Each row below holds a small network's activations on one input, seen along a few directions.
Each table varies a few parts of the input and shows all the possible inputs, shuffled.
Descriptions start from the smaller parts, as in this example, which fits no table here: values(2) and (point or ring(9) or (line(4) and ring(5))).
Shared parts are said once, and a part with two or three values counts as separate values.
In the rows, 128 means zero.

Other details of the inputs vary at random and push rows far along two fixed directions, the same in every table; ignore that.

Rows:
R1: [136 121 111 118 111 138 140 124 145 160 126 130]
R2: [128 120 132 138 123 125 124 122 116 113 128 134]
R3: [ 96 156  96 119 139 104 143 148 158 138 224 171]
R4: [119 132 143 132 153 112 109 126 114  94 128 129]
R5: [151 100 117 140  70 151 129 109 123 179 133 152]
R6: [ 97 156 139 127 182  90 113 140 122  70 153 130]
R7: [163  92 135 142 100 157 129 115  98 131  47  92]
R8: [117 135 112 119 137 124 136 148 138 117 135 122]
R9: [169  93 160 152 102 154 109  97  91 132  65 104]
R10: [116 128 157 123 175 112 119 128 100  51  58  77]
R11: [111 139 124 124 144 108 135 121 135 124 166 143]
R12: [148 112 125 131  90 166 146 118 136 197 104 135]
R13: [137 112 130 131 128 137 129 131 110 107  80  97]
R14: [167  99 149 151 104 152 119  98  95 146  84 107]
R15: [116 137 151 123 183 111 109 142 101  53  72  85]
R16: [162  94 157 155 123 142 112  94  74 115  56  97]
R17: [ 78 167 137 117 191  78 125 140 137  60 172 136]
R18: [135 121 120 127 121 136 134 137 126 126 105 116]
R19: [ 89 172 102 106 147  99 148 147 181 148 249 174]
R20: [143 127 127 137 109 136 125 119 134 160 151 141]
R21: [118 138 124 115 141 119 134 136 141 119 123 124]
R22: [117 134 114 112 138 122 137 134 146 130 137 124]
R23: [146 119  89 119  93 151 137 132 156 201 157 148]
R24: [148 113 109 129  94 149 140 131 135 165 114 130]
R25: [128 125 145 137 133 148 133 139 109 119  77 108]
R26: [105 153 133 115 178 106 117 154 128  77 119 112]
R27: [110 142 146 120 186 108 110 146 107  53  86  88]
R28: [141 118 102 127  79 143 125 119 147 205 179 176]
R29: [111 136 168 138 170 108 111 133  96  36  95  96]
R30: [124 141 109 119 102 131 125 136 161 182 204 173]
R31: [161  97 163 159 109 147 120 101  83 105  56  92]
R32: [153 115 122 134  95 169 135 127 131 198 106 137]
R33: [143 116 105 141  87 140 140 116 138 178 162 159]
R34: [137 122 112 118 110 137 140 124 145 160 125 131]
R35: [ 78 162 139 114 187  81 121 141 138  61 171 139]
R36: [144 114 134 133  98 141 131 105 136 159 137 139]
R37: [149 118 116 134  81 145 143 105 151 195 164 154]
R38: [ 73 173 145 107 182  83 120 150 147  64 184 138]
R39: [156  97 151 148  88 152 119 106  98 133  83 114]
R40: [152 117 113 126 103 148 129 128 135 172 113 132]
R41: [106 138 129 119 133 109 124 124 137 122 160 149]
R42: [146 111 133 135 117 142 129 129 110 119  71 104]
R43: [141 126 106 121 112 141 131 135 143 168 134 136]
R44: [ 92 169 100 115 144 104 145 158 169 135 241 169]
R45: [101 151 131 110 168 104 130 145 139  86 127 117]
Each input here is: values(3) and (point or line(6) or (values(2) and line(4))).
Changing only the values(3) part turns R6 into R33. The same change can be made to R27. Which row results?
Answer: R8
Which other rows does R40 become when the values(3) part takes its other values? List them by row number.
Answer: R21, R42
Which other rows does R2 become when the values(3) part takes its other values? List them by row number.
Answer: R4, R35
Which other rows does R41 become when the values(2) part takes its other values? List them by row number.
Answer: R38

Rows:
R46: [113 131 160 142 144  96 114  97 109  82 158 138]
R47: [103 144 148 119 179 101 122 137 117  58 102 100]
R48: [ 99 156 100 106 142 109 142 150 168 136 193 154]
R49: [165  95 142 147  98 159 120 111  97 144  62 105]
R50: [150 118  84 130  69 158 143 136 157 218 178 168]
R51: [100 148 148 116 179 100 124 135 124  66 111 105]
R52: [162  90 146 145 106 150 125 103  91 119  42  89]
R53: [111 145 127 127 152 117 123 153 125  96 138 125]
R54: [ 96 152 141 114 179  98 125 142 130  68 127 112]
R55: [100 148 149 115 180 100 124 134 125  67 111 106]
R56: [172  89 155 148 100 163 117  98  89 146  39  97]
R57: [136 128 106 126 103 143 134 136 146 175 156 150]
R58: [138 125 108 130 103 143 133 137 138 166 150 146]
R59: [163  90 145 146 105 150 126 104  90 118  42  89]
R60: [105 144 156 144 149  96 107 116 112  84 184 153]
R61: [139 124 121 127 111 142 129 126 137 166 135 139]
R62: [172  88 146 152  95 163 119 105  87 141  44  98]
R63: [ 93 153 138 114 183  95 125 148 127  57 127 110]
R64: [ 94 161  91 104 141 106 145 157 177 142 214 163]
R65: [148 121  91 125  74 157 142 129 162 224 177 169]
R66: [156 112 104 131  76 160 137 121 147 212 148 155]
R67: [101 154 110 106 147 108 139 143 163 132 179 147]
Changing only one part turns R63 into R62. The same change can be made to R54. Which row results?
Answer: R65
What do these inputs look like to the network?
Answer: values(2) and (point or line(10))
Which other rows does R57 become when the values(2) part takes its other values? List them by row number.
Answer: R47

Rows:
R68: [126 143 117 122 121 138 130 136 155 179 164 161]
R69: [156  89 165 144 114 133 130  72  90 108  40  89]
R70: [179  72 124 163  46 171 111 105  86 171  89 136]
R71: [126 126 160 139 145 121 107 114  99  96 113 118]
R72: [156 115 129 137 101 154 120 121 126 173 109 134]
R73: [149 105 117 130  92 131 141  95 136 156 132 132]
R74: [143 133  96 123  91 150 131 138 163 211 181 170]
R75: [150 109  88 124  69 135 150 104 163 199 182 160]
R76: [178  83 148 154  67 168 119  80  98 190  88 130]
R77: [140 109 137 131 111 124 140  89 126 134 108 122]
R78: [140 122 159 138 138 141 115 117 106 125  73 113]
R79: [112 139 125 127 136 135 148 166 127  94 111 106]
R80: [ 85 167 137 118 180  87 108 154 134  69 195 142]
R81: [148 102  94 125  83 155 136 146 126 156  95 126]
R82: [167 111 106 134  70 166 128 122 145 219 142 156]
R83: [136 114 120 147 143 114 134 125  99  77 112 104]
R84: [ 92 156 136 104 194 100 124 160 130  55 105  94]
R85: [126 118 151 130 143 109 130  97 112  85  91 104]
R86: [165  92 154 151  85 159 119  84  99 173  90 129]
R87: [136 116 172 145 142 127 105 105  86  89  84 106]
R88: [ 73 177 111  90 192  92 136 174 166  86 170 128]
R89: [118 134  94 133  89 127 164 138 160 149 206 161]
R90: [113 149  81  97 124 127 147 159 180 171 186 150]
R91: [138 123 123 134 102 136 121 117 133 167 171 155]
R92: [132 115 164 126 160 134 123 117  95  82  20  70]
R93: [160  93 129 137  86 139 139  83 121 155  99 121]
R94: [144 106 158 165 102 151 121 123  81 100  95 111]
R95: [122 135 130 128 113 131 130 114 143 174 179 167]
R96: [ 96 173 110 110 163 104 119 172 162 117 201 155]
R97: [141 113 111 126  98 124 141 103 145 152 150 137]
R98: [ 85 149  88 112 140  86 137 160 156  83 207 160]
R99: [145 105 182 152 144 129  94 104  65  64  51  83]
R100: [ 95 173 111 109 164 104 119 171 162 117 200 156]
R101: [146 117  91 111  85 159 152 126 166 219 140 146]
R102: [141 113 129 120 122 147 137 121 128 149  74 104]
R103: [ 93 164 159 121 197 100 109 152 120  59 119 115]
R104: [116 139 120 108 155 120 129 152 137 100 111 104]
R105: [ 93 148 151 117 186  80 127 121 123  41 125 106]
R106: [149 105 134 125 114 154 137 113 120 154  58 100]
R107: [131 129  95 132  97 140 120 161 136 154 156 160]
R108: [116 144  90 100 122 133 150 147 177 181 171 150]
R109: [ 95 158 117 120 202 102 130 181 113  43 112  92]
R110: [118 144 139 145 134 135 128 163 116  95 127 124]
R111: [143 120 114 132  79 148 133 108 149 215 186 176]
R112: [133 111 159 133 136 116 132  87 107  95  76 101]
R113: [113 147 101 141 142 115 125 158 129 125 208 157]
R114: [146 109 136 124 128 146 129 122 113 124  54  89]
R115: [131 122 109 121 105 119 145 107 152 154 163 145]
R116: [136 139 103 145 134 137 125 161 120 140 149 138]
R117: [ 93 166 155 120 200  98 106 157 119  52 122 112]
R118: [ 81 170 133 114 167  95 124 141 153 115 213 166]
R119: [137 134 122 127 116 142 125 133 142 171 142 148]
R120: [ 78 183 131 109 194  93 118 168 153  87 182 146]
R121: [113 142 118 106 156 120 132 151 142 107 118 110]
R122: [154  94 150 139 102 136 139  73 110 143  72 111]
R123: [143 106 184 152 145 129  96 101  66  66  50  85]
What do these inputs look like to the network?
Answer: line(4) and (values(3) or line(11))
Changing only the line(4) part turns R97 into R100. The same change can be made to R73. Which row results?
Answer: R82
Changing only the line(4) part turns R123 into R115. The same change can be made to R111. Which row results?
Answer: R77
Which other rows does R104 become when the line(11) part takes its other values? List them by row number.
Answer: R84, R88, R90, R92, R101, R102, R106, R108, R114, R121
Which other rows does R117 become when the line(4) part takes its other values? List them by row number.
Answer: R87, R88, R105
Which other rows does R79 become when the values(3) part takes its other values? List them by row number.
Answer: R81, R109
